A small network was shown many inputs. Here are its activations along a few directions, one row for each input.
Each table varies a few parts of the input and shows all the possible inputs, shuffled.
Descriptions start from the smaller parts, as in this example, which fits no table here: one of 4 places along a line, together with either a single point or (one of 2 separate values, together with one of 5 places around a ring) or one of 11 places along a line.
Shared parts are said once, and a part with two or three values counts as separate values.

Other details of the inputs vary at random and push rows far along two fixed directions, the same in every table; ignore that.

Rows:
r1: [-19  -8 -21  18  32 -36  51 -21  16 -36 -51]
r2: [-51  19  10 -29  56  -9 -31 -12  44 -41 -24]
r3: [  4  -7  31 -14 -20  31 -29  35  11  32  36]
r4: [ 16 -13 -23  34   4  -8  43  -3 -16  -8 -28]
r5: [ -6   9  12 -25   3   6 -30 -11  12   8  16]
r6: [-19   6  -8 -33  30   2 -39  -6  23 -11   0]
r7: [ 16   3  21  -9 -55  16 -45  24 -16  15  52]
r8: [ 34   4  16 -18 -27  43 -24   8 -15  39  44]
r9: [-19  -3  -6  24  41 -30  42 -14  10 -39 -51]
r10: [ -3 -14 -15  24  27 -25  46 -12   1 -27 -39]
r11: [  1  -3   0 -23 -11  16 -27  -5  -2  22  27]
r12: [ -9 -14 -27  21   7 -26  53 -10  -3 -13 -38]
r13: [ -2  -5   3 -24 -11  29 -13  -3   5  21  29]
r14: [-33  13  18 -19  49   3 -35  21  49 -71 -26]
r15: [ 23   9  17 -11 -13  32 -17   4  -5  22  27]
r16: [ 27 -15 -20  55 -50 -35  31  23 -35  26  -6]
r17: [-33  13  24 -31  52  14 -27  -3  36 -27  -7]
r18: [ 22  -8  11 -21 -27  35 -14  11 -18  42  40]
r19: [-41  -1  11 -17  34 -13 -28  15  48 -21 -21]
r20: [ 47  -8 -26  41 -55 -26  34  -5 -56  37  10]
r21: [ -3   4 -22  27  11 -42  25 -14 -12 -19 -35]
r22: [  0  -9  -8  41 -26 -28  36  13 -10 -34 -19]
r23: [ 13  -8  -4  29  -1 -17  42  -9 -13  -4 -19]
r24: [ 14  -6   5 -22 -36  35 -12   1 -11  41  44]
r25: [  1   9  22 -27 -21  33 -24  -3   0  29  43]
r26: [ -3  19  23 -19  10  36 -32   9  10   2  19]
r27: [ 19   1   9 -25 -13  41 -25  13  -7  31  30]
r28: [-32  -1 -15  15  46 -38  45 -24  30 -49 -59]
r29: [-19   7 -10 -34  30  -5 -33  -2  21 -10  -9]
r30: [  9 -11   1  40 -18 -22  28  19 -15 -33 -16]
r31: [-33  15  14 -21  25  12 -14  -6  29 -18  -1]
r32: [  1   8  -1 -30   4   9 -40  -4   5  10  23]
r33: [  4  -3  -4  40  -1 -18  45  -3 -20 -10 -23]
r34: [ 53 -14 -15  43 -49   6  44   2 -52  34  13]
r35: [-21 -10 -26  12  30 -37  28 -18  10 -30 -48]
r36: [ 17  -3   9 -20 -34  33 -12  -3 -11  39  48]
r37: [ 22 -10  11 -16 -26  38 -15   7 -16  39  45]
r38: [-16  13  21 -28   3  26 -25  -3  14   8  26]
r39: [  1 -16 -16  20  14 -16  41  -6  -5 -13 -31]
r40: [-20   6   4 -32  29  -4 -26 -14  26 -12  -5]
r41: [ -8   1   3 -36   1  13 -32  -2   8  17  18]
r42: [  7 -19  -5  41 -36 -15  41  21 -10  18  -7]
r43: [ -3   3 -24  25  18 -47  26 -17  -2 -25 -42]
r44: [-25   5  17 -41  53  13 -24  -7  41 -24  -8]
r45: [-28  14  11 -23  28  -3 -28 -11  21 -15  -3]
r46: [ 46  -3  -7  55 -49   0  46   5 -57  29   7]
r47: [ 40 -17 -22  41 -57 -19  41 -10 -54  37  13]
r48: [  1  19   7 -12 -12   9 -36   3  -8  15  27]
r49: [-13  16  18 -24  35  22 -25  -1  24 -16  -4]
r50: [  9   3   9 -29   4  40 -29   8   8  14  21]
r51: [ 40   0 -20  50 -56 -25  31  -2 -61  33  11]
r52: [ -7 -12  -8  41  18 -24  38  23  14 -25 -50]
r53: [ -7  -1 -13  24   6 -34  28 -17  -9 -13 -29]
r54: [-28  15   8 -23  24 -13 -53  16  33 -51  -7]
r55: [ 13   4  -3 -28 -21  19 -40   3 -10  32  36]
Description of these inputs: one of 5 places along a line, together with either one of 2 separate values or one of 9 places along a line.
Q: The inputs of r46 and r51 match in every part but the place on the line of 5. If r4 is changed in the same way as r46 into r51, which row does it become?
A: r6
Q: Change only the place on the line of 9 in r47. List by row number the other rows that result.
A: r2, r5, r11, r35, r40, r41, r45, r53
Q: Change only the place on the line of 9 in r25. List by row number the other rows that result.
A: r1, r12, r13, r24, r28, r31, r36, r38
Q: List by row number the other rows that have the place on the line of 5 in common with r33.
A: r3, r9, r10, r17, r18, r23, r30, r37, r39, r44
Q: Change only the choice among 2 separate values in r22. List by row number the other rows that result.
A: r42

Rows:
r56: [ -2   5  -3 -28  56  32 -11  -4  28  -6 -17]
r57: [-20 -13   6 -44  12  25  -2 -14  34  -1  12]
r58: [-20 -14  -8  49 -19 -42  38  22   1 -10 -31]
r59: [ 21   4  -9   5 -16 -19 -18  -2 -26  40   8]
r60: [ 38 -20  -2 -13 -32  46  12  -1 -31  33  40]
r61: [-17   2  -3 -48  -3   1 -44 -15  23  -9  26]
r62: [  9 -18 -11  33  -8 -16  33  24 -13 -44 -28]
r63: [-17  -8 -35  30 -10 -57  30 -17 -13   3 -29]
r64: [ 23   2 -47  40  14 -43  33 -12 -28 -20 -53]
r65: [  2  14  20  60 -15 -20  37   1 -19 -31 -16]
r66: [-19   6  22  -5  34  -5 -34  31  36 -12 -14]
r67: [-36  -5   8 -33  19  17  -7  -8  33  24   7]
r68: [ 31  -7  10  -4 -22  26   6   6 -24  73  28]
r69: [ 40  -8 -16  -8 -44  14 -23  -5 -43  19  45]
r70: [ 24  16  30   6 -31  40  18 -23 -33  41  46]
r71: [ -9  10   1   4  44  -1 -15  29  29 -44 -37]
r72: [-22  -6  19 -24  -9   8 -25  23  36 -27  12]
r73: [-25  40  18 -21  30  -6 -28 -33   9 -30   1]
Q: What is each input in this table made of?
A: one of 3 separate values, together with either a single point or one of 5 places around a ring
Q: Change only the choice among 3 separate values in r68. List by row number the other rows that result.
A: r59, r66
Q: Change only the place on the ring of 5 in r57. List by row number the other rows that result.
A: r56, r60, r67, r68

Rows:
r74: [-33  34  16 -30  84  -5 -54  -7  39 -50 -25]
r75: [-59   9  38 -50  86  26 -59  28  84 -33 -21]
r76: [  9  20  29 -33 -60  37 -85  44  -5  48  73]
r77: [-61   7  21 -34  35  22 -32  18  65 -33   2]
r78: [-12 -16  -2  33  -7 -50  32  10   1 -46 -31]
r79: [ -2  -7 -10  48  23 -26  90 -26 -14 -46 -53]
r80: [ 25   1 -11  50  16 -49  47 -23 -22 -40 -46]
r81: [ 45 -17  -9   6 -43 -20   6 -16 -34  44  24]
r82: [ 13 -10 -12 -76   4  60 -65   8  14  26  46]
r83: [  2   0 -15  46  12 -52  59 -28 -24 -59 -50]
r84: [  6   0   4  28  44 -13  53 -22   8 -35 -48]
r85: [ 37 -19 -20  31 -31  -1  42  -5 -44  70  10]
r86: [  1  20  27 -25 -24  64 -30  -8  -7  26  55]
r87: [ 51   6   4 -36 -32  78 -47  18 -30  25  61]
r88: [ 27   3   4 -29 -30  15 -54   2 -24  69  58]
r89: [ 29   0  -8  59   2  -7  59  -6 -41  12 -29]
r90: [  2  -1 -45  31 -16 -54  31 -17 -29   9 -35]
r91: [-26   5  32 -37  40  -9 -58  19  60 -40  -4]
r92: [  0 -11 -22  59 -49 -47  35  13 -24 -17 -12]
r93: [ 36  -8 -25  23 -69  10  36  -3 -56  84  25]
r94: [-16 -29  -5  50   6 -37  83   8   6 -42 -55]
r95: [  7 -10  25 -60 -28  55 -27 -10   0  59  70]
r96: [  1 -27 -33  22  18 -13  26  31  13 -53 -50]
r97: [-38 -13 -40  19  29 -36  61 -32  16 -22 -50]
r98: [-56  49  15 -54  79   5 -75 -11  55 -59 -26]
r99: [ 20  -3  59 -48 -30  69 -62  37  24  52  80]
r100: [ 30  -4   6  34 -80  24  14  40 -40  64  38]
r101: [  3 -22 -14   6  30 -21  47 -27  14   3 -37]
r102: [ 15  -6 -23   5 -59 -12  -3 -17 -36  41  38]
r103: [-61  16  30 -51  83  -6 -85  24  79 -56 -29]
r104: [ -7 -15 -20   1   2 -44  27 -28  -8 -14 -18]
r105: [ 52  14  -5  46 -73  29  37   7 -73  64  35]
r106: [-40  33  11 -33  39   7 -52 -18  32 -49   4]
Q: The inputs of r75 and r85 match in every part but one. If r100 is changed in the same way as r75 into r85, which row does it become?
A: r93
Q: What is each input in this table made of?
A: one of 3 separate values, together with either a single point or (one of 2 separate values, together with one of 5 places around a ring)
Q: Change only the choice among 3 separate values in r86. List by row number the other rows that result.
A: r77, r97
Q: Change only the choice among 2 separate values in r77. List by row number the other rows that result.
A: r92
Q: Start at r84 and move only the place on the ring of 5, one step at a time. The first step leads to r89. Which rows follow, in order?
A: r105, r86, r79

Rows:
r107: [-22  13 -15  15  20 -18 -10  -4  -3  -7 -26]
r108: [-20  10 -17 -44  15   7 -45  -9  31  -1  11]
r109: [-28 -16  11 -16  23  -8 -24  27  47 -21  -8]
r110: [-32  23  37 -24 -17   2 -27  -2  21  -7  25]
r111: [ -5  28   6  -2  23  -9 -16   7   3 -31 -17]
r112: [ 37 -11   0  16  -6  -7  38 -12 -37  37   6]
r113: [ 10  -9   6  -7 -26  11 -26  20   0 -17  27]
r114: [ 43  15  -6  40 -51  13  14   2 -71  46  36]
r115: [ 14  23 -15   5  17  -9   4 -22  -7  -7  -9]
r116: [ 12   6 -13  35 -11   8  29 -10 -39  -8  -9]
r117: [-26  10  18 -20  29   1 -30  21  39  -6 -20]
r118: [ -3 -18 -12   7  29 -34  25 -15   4   8 -38]
r119: [ 36   2  32  -6 -50  55 -10  24 -22  38  47]
r120: [ 36   5  -8  34 -63 -13  -3  19 -47  35  15]
r121: [ 44   0  27   2 -53  36 -35  19 -30  16  58]
r122: [-14  10 -11 -46  16  25 -33 -14  27 -17  14]
r123: [-31  -2   4 -28   8  28 -25  16  21  24  16]
r124: [ 24  -8  20 -18 -59  51 -14  33 -14  41  55]
r125: [  3 -13  20  18  18   4  17  12  19 -34 -19]
r126: [  1  -6  -9 -25 -14  19 -11   3  17  39  22]
r127: [ 11  11  -3   5  23   2  24 -14   7   8 -12]
r128: [-12   5 -13  -8 -20  10 -25   8 -13  20  21]
r129: [ -8   2   2  11  15 -31 -30  14  15 -27 -18]
r130: [-19  -5  -7 -58  23   1 -51 -11  20   3  15]
r131: [ 17   3 -31  32   9 -18  47 -31 -16 -29 -38]
r132: [  8   9 -26  12   0 -23  -1 -18  -5   7 -18]
r133: [  4 -35 -23  12  10 -19  58 -16  -8  -7 -28]
r134: [ 27 -22 -24   1 -29  -7  20 -15 -38  12  14]
r135: [ -8  18  11 -50  52   6 -47 -22  15 -12   8]
r136: [-22  -5 -34  29  15 -20  41  -8 -12 -40 -40]
r137: [ 26  -7   5  38 -31  30  45   2 -42  32  11]
r138: [ 24  -1   9 -31  -4  26 -23 -20 -21  14  31]
r139: [-12 -13   3  31  25 -39  13  18  25 -25 -45]
r140: [  6   5  13 -26  18  43  -5 -14  23   6  10]
r141: [-26   6  29 -44   4  -2 -26 -34  16   9  32]
r142: [ 28  -8  25  43 -88 -17  18   4 -40  31  50]
r143: [-37  19  10 -19  18 -16   1 -38  36 -18  -3]
r144: [ -2  22  28 -23  25   9 -59  14  21 -26  19]
r145: [-21  22  14 -25  37  13 -29   3  27 -54 -20]
r146: [-10   8  -7  40  37 -15  51  -5  -6 -11 -43]
r147: [  7   0  -3 -25   6  -8 -38 -15  -8  22  11]
r148: [  5 -10  23 -40  27  35 -14 -15  12  11  17]
r149: [ 43   1  38   5 -40  32 -23  30 -20  42  57]
r150: [  1  -6 -10  40 -10 -10  31   7 -21  32 -19]
r151: [-15  -4 -33  27  -4 -47  23  11  -4 -34 -44]
r152: [-14  10   7 -35  29  16 -33  -5  40  21   0]
r153: [ 17 -20 -25  18 -19   4  52  -8  -8  11  -7]
r154: [-48  17  18   0   7  -9   3 -21  12 -13   3]
r155: [  2 -26   2  21  -5  -6  26  22  12 -25 -11]
r156: [  3 -35 -32  21   2 -41  54 -10 -11  12 -32]
r157: [-42   0  12 -39  37  42 -20   8  38 -12   6]
r158: [  6   6  -2  40  16 -26  49  11  -6 -20 -43]
r159: [ -4 -18 -26  39  -7 -53  18  15  -2 -36 -32]
r160: [ 15  -2 -13  11 -41   3   8  17 -25  -8  10]
r161: [-27 -11 -15  13  16 -30  27  19  24 -24 -46]
Q: What is each input in this table made of?
A: one of 5 places along a line, together with either a single point or (one of 2 separate values, together with one of 5 places around a ring)
Q: The inputs of r142 and r141 match in every part but the place on the line of 5. If r125 is changed in the same way as r142 into r141, which row does it become?
A: r148
Q: The inputs of r131 and r121 match in every part but the place on the line of 5. If r132 is changed in the same way as r131 into r121, which row does it become?
A: r129
Q: Change only the place on the ring of 5 in r130. List by row number the other rows that result.
A: r134, r135, r138, r147
Q: List by row number the other rows that have the place on the line of 5 in common with r128.
A: r107, r114, r116, r123, r136, r137, r146, r150, r154, r157
Q: Change only the choice among 2 separate values in r152. List by row number the other rows that result.
A: r132
